A small network was shown many inputs. Here are its activations along a few directions, one row for each input.
In each table, some parts of the input vary, and every possible input appears once, in random order.
A made-up example of a description, with smaller parts first: one of 3 separate values, together with either a single point or one of 9 places along a line or (one of 4 places along a line, together with one of 8 places around a ring).
Shared parts are said once, and a part with two or three values counts as separate values.

Other details of the inputs vary at random and push rows far along two fixed directions, the same in every table; ignore that.

Table:
row 1: [0.63 -0.67 -1.16 2.72 1.18 -2.36 -1.03 0.85 2.97 -1.62 -1.10 0.72 -2.23]
row 2: [-1.03 0.48 -0.19 0.33 0.49 0.72 -1.70 -0.75 -1.21 -0.57 0.21 -2.46 0.65]
row 3: [-0.39 0.66 -0.66 0.80 0.82 -0.88 -1.04 -0.15 1.29 -3.17 -0.67 0.98 0.22]
row 4: [0.53 1.15 -0.82 1.73 1.29 -0.75 -1.12 0.15 2.11 -1.53 -0.34 -0.20 -1.66]
row 5: [-0.88 -0.14 -1.91 1.69 1.41 -3.20 -2.61 -1.09 0.53 -1.79 -0.09 1.48 -2.26]
row 6: [-2.12 1.82 1.06 -3.58 0.04 3.78 -0.54 -2.48 -3.18 -1.06 1.92 -3.88 4.45]
row 7: [-0.07 0.09 -1.57 1.08 2.03 -2.42 -0.92 -0.93 3.01 -2.83 0.09 1.18 -2.41]
row 8: [-1.58 1.19 0.47 -1.83 -0.54 1.45 -1.13 0.16 -2.51 -0.24 0.22 -2.17 2.26]
row 9: [3.37 -3.98 3.68 -2.57 -2.63 -1.60 5.73 0.43 -1.75 7.69 0.77 2.20 -0.30]
row 10: [-2.44 0.37 -0.90 -0.80 0.81 0.39 -0.30 -1.83 -0.89 -0.87 0.75 -1.12 1.36]
row 11: [-0.34 2.36 0.67 -1.01 0.93 1.51 -1.12 0.30 0.05 -1.86 -0.15 -1.09 -0.27]
row 12: [-0.86 0.48 -0.93 1.33 0.82 -1.02 -0.18 0.23 1.60 -2.38 -0.38 1.86 -0.47]
row 13: [-1.15 3.29 2.58 -4.68 -0.25 6.26 0.84 -2.09 -2.40 -2.10 1.89 -4.35 5.22]
row 14: [-0.23 -1.92 -2.80 2.95 0.70 -2.06 -2.81 -0.19 1.07 -1.35 -0.87 0.56 -2.20]
row 15: [-0.22 0.90 -1.20 0.10 0.06 1.96 -2.05 -1.43 -1.31 -0.43 0.23 -1.71 -0.22]
row 16: [0.05 -0.58 -0.77 2.00 1.56 -2.61 -1.39 0.00 2.22 -3.21 -1.08 2.06 -2.02]
row 17: [-0.75 1.48 0.36 -0.82 0.27 1.17 -0.76 1.07 0.14 -2.12 -0.45 -0.98 1.22]
row 18: [3.51 -0.36 4.87 -3.74 -3.49 3.02 5.34 0.57 -4.12 8.71 1.54 -1.06 1.76]
row 19: [1.21 0.45 -1.62 1.69 0.95 0.32 -1.48 -0.03 2.12 -1.57 -0.55 0.54 -1.86]
row 20: [-0.05 -0.20 -1.86 2.84 0.67 -2.43 -1.20 1.04 3.15 -2.30 -1.12 0.62 -1.36]
row 21: [3.64 -5.57 1.23 1.61 -1.85 -6.62 3.74 1.97 0.79 6.28 -0.98 6.08 -3.86]
row 22: [-1.23 2.48 1.17 -3.28 -1.48 7.08 -1.28 -1.86 -4.25 -0.25 1.32 -5.03 5.08]
row 23: [-2.83 2.80 1.35 -2.80 -0.23 4.61 -0.87 -2.08 -3.82 -0.89 1.46 -2.85 4.11]
row 24: [-0.46 -0.29 -1.84 3.04 0.71 -2.01 -0.20 1.33 3.25 -1.08 -0.77 1.33 -1.58]
row 25: [-1.30 0.51 -0.13 -0.71 -0.23 0.06 -1.40 -1.06 -1.68 -1.31 0.40 -0.63 1.73]
row 26: [-1.19 0.56 -0.94 1.12 0.60 -0.96 -0.31 1.66 1.65 -1.70 -0.93 1.05 -1.01]
row 27: [0.31 -0.57 -2.59 2.69 0.54 -0.86 -1.98 0.59 3.03 -2.70 -1.20 0.95 -1.22]
row 28: [-0.04 0.04 -0.25 0.77 1.06 -1.29 -1.03 1.40 1.35 -2.16 -0.98 0.51 -1.42]
row 29: [-2.08 -0.50 -2.90 3.15 0.82 -2.57 -1.82 0.24 1.38 -0.94 -0.53 0.20 -1.23]
row 30: [4.48 -2.75 2.73 -0.83 -3.66 1.24 6.57 2.76 0.21 7.73 -0.04 3.31 -0.09]
row 31: [-2.04 2.79 0.81 -2.87 -1.14 7.53 -0.71 -1.79 -4.20 0.07 1.49 -4.67 4.84]
row 32: [-0.22 0.53 0.74 -1.24 1.15 1.07 0.16 -1.30 0.51 -2.35 0.39 -1.12 0.58]
row 33: [0.22 1.12 -0.44 0.81 1.30 -1.14 -1.29 -0.52 1.51 -2.65 -0.03 1.36 -1.52]
row 34: [2.85 -1.29 4.21 -3.59 -2.61 2.01 7.32 0.97 -1.07 6.55 1.33 1.65 1.92]
row 35: [3.34 -4.78 1.70 0.59 -2.04 -5.24 3.88 3.13 -0.13 7.05 -1.16 4.41 -3.21]
row 36: [2.88 -2.61 2.65 -1.02 -3.36 -0.94 4.52 1.69 -1.56 7.45 0.10 1.16 0.54]
row 37: [-1.02 1.92 0.77 -1.92 0.13 1.75 -1.20 -0.40 -2.77 0.06 0.64 -2.22 0.74]
row 38: [0.65 -0.10 -1.50 1.71 1.07 0.82 -1.85 0.16 1.77 -2.56 -0.64 -0.17 -0.82]
row 39: [-2.18 -0.27 -1.76 1.25 0.54 -2.01 -1.20 0.88 -0.10 -0.44 -0.84 0.62 -0.78]
row 40: [-0.97 -0.92 -2.29 1.30 1.56 -3.76 -1.59 -1.60 1.23 -1.54 0.15 0.89 -2.65]
Description of these inputs: one of 2 separate values, together with one of 4 places along a line, together with one of 5 places along a line.
Question: The inputs of row 19 and row 15 match in every part but the choice among 2 separate values. If row 20 is changed in the same way as row 19 into row 15, which row does it become?
Answer: row 36
Question: The inputs of row 17 and row 8 match in every part but the choice among 2 separate values. If row 26 is changed in the same way as row 17 into row 8, which row does it become?
Answer: row 39
Question: Which other rows does row 21 become when the place on the line of 4 takes its other values? List them by row number.
Answer: row 5, row 23, row 25
Question: A walk changes only the place on the line of 5. It starts at row 38 and steps to row 1. List the rest of the walk in order.
Answer: row 28, row 16, row 32

Table:
row 41: [-4.01 1.51 -3.34 0.20 3.24 0.13 -4.45 -3.68 0.11 -6.39 0.92 -3.07 -0.19]
row 42: [-1.96 -0.96 0.45 -1.41 -0.22 -0.92 1.96 0.24 -1.17 1.04 0.43 0.33 1.32]
row 43: [-0.91 -0.55 0.77 -1.13 -0.77 0.05 1.12 -0.17 -1.13 0.32 0.05 2.08 1.62]
row 44: [0.24 -0.29 -0.02 0.59 -1.57 2.13 0.55 1.52 -0.35 1.03 -0.87 1.08 1.53]
row 45: [-2.37 3.20 -2.67 1.80 2.02 2.41 -6.64 -0.83 0.21 -6.66 -1.16 -2.30 -0.56]
row 46: [1.62 -0.16 1.14 -0.17 -1.20 0.80 -0.81 1.30 -0.83 0.91 -0.60 -1.20 -0.09]
row 47: [0.50 0.12 0.56 -0.15 -0.19 1.11 -0.17 1.62 -1.00 1.76 -0.35 -1.23 -0.82]
row 48: [2.61 1.41 1.88 -1.29 0.94 2.19 2.85 -0.24 3.14 -1.18 0.70 0.68 -0.10]
row 49: [0.06 -0.83 0.36 0.46 -1.76 1.08 0.42 1.50 -0.09 0.79 -0.80 -0.57 2.05]
row 50: [1.10 -4.25 -3.50 4.57 1.59 -7.54 -1.32 -0.72 4.01 -1.22 -1.19 6.10 -5.60]
row 51: [2.18 -1.10 0.11 0.29 -1.00 1.56 -0.03 -0.36 -0.03 1.25 -0.03 -1.30 0.66]
row 52: [0.77 -0.70 -0.53 -0.01 -0.21 2.05 0.32 -0.17 0.04 2.00 0.13 -1.34 -0.22]
row 53: [-0.10 0.14 0.19 -0.88 0.25 -0.51 0.94 -2.34 -1.09 1.90 1.43 -0.51 0.25]
row 54: [1.14 1.55 1.77 -1.34 0.04 1.33 3.83 1.81 2.97 -1.47 -0.28 1.39 1.29]
row 55: [1.82 -0.32 -0.23 0.26 -1.02 2.85 -0.36 -0.54 -0.02 1.01 0.03 0.07 0.02]
row 56: [-0.51 1.07 1.23 -1.16 0.43 -1.29 0.18 -0.54 -2.05 1.64 0.99 -0.44 -0.26]
row 57: [-0.57 -0.10 1.20 -2.29 0.19 -0.99 0.35 -0.12 -1.78 1.17 0.54 -0.32 -0.69]
row 58: [1.11 -1.45 1.10 -1.29 -0.27 -0.57 0.77 -2.06 -0.94 0.57 0.88 -0.37 0.73]
row 59: [0.79 0.20 1.50 -1.86 -0.22 -0.21 -0.10 -0.34 -1.96 0.35 0.32 1.19 -0.30]
row 60: [0.77 -0.47 2.07 -1.72 -0.08 -1.33 0.00 -0.40 -1.91 0.36 0.15 -0.33 0.34]
row 61: [-5.97 3.08 -3.46 1.26 2.71 -0.88 -4.22 -2.38 -0.01 -6.38 0.15 -2.43 1.52]
row 62: [-0.70 -1.14 0.90 -1.35 -1.00 -1.27 1.34 -0.12 -1.11 0.11 0.05 0.27 2.20]
row 63: [0.74 0.30 -0.43 1.08 -0.65 1.64 0.21 -0.54 -0.23 2.55 0.93 -1.27 -0.13]
row 64: [-1.16 -0.48 -0.33 0.36 -0.91 1.52 0.99 1.81 -0.32 1.42 -0.42 -0.73 1.26]
row 65: [3.26 -1.65 -0.59 3.85 1.95 -7.05 1.71 3.24 6.96 -1.52 -2.00 6.05 -6.46]
row 66: [0.48 1.20 0.65 0.68 -0.62 0.81 -0.25 1.12 -1.15 2.45 0.08 -1.17 -0.73]
row 67: [-0.92 0.65 -0.79 0.67 -1.68 0.91 0.82 1.38 -0.27 2.19 -0.07 -0.67 1.37]
Question: What do these inputs look like to the network?
Answer: one of 3 separate values, together with either a single point or (one of 2 separate values, together with one of 4 places along a line)
Question: The inputs of row 57 and row 42 match in every part but the choice among 3 separate values. If row 56 is changed in the same way as row 57 into row 42, which row does it become?
Answer: row 61
Question: Which other rows does row 45 become when the choice among 2 separate values takes its other values? List them by row number.
Answer: row 59
Question: Which other rows agree with row 48 in the choice among 3 separate values? List them by row number.
Answer: row 41, row 50, row 51, row 52, row 53, row 55, row 58, row 63
Question: Which other rows does row 52 become when the choice among 3 separate values takes its other values? List them by row number.
Answer: row 47, row 64
Question: Which other rows does row 49 become when the choice among 3 separate values takes its other values? List them by row number.
Answer: row 46, row 51
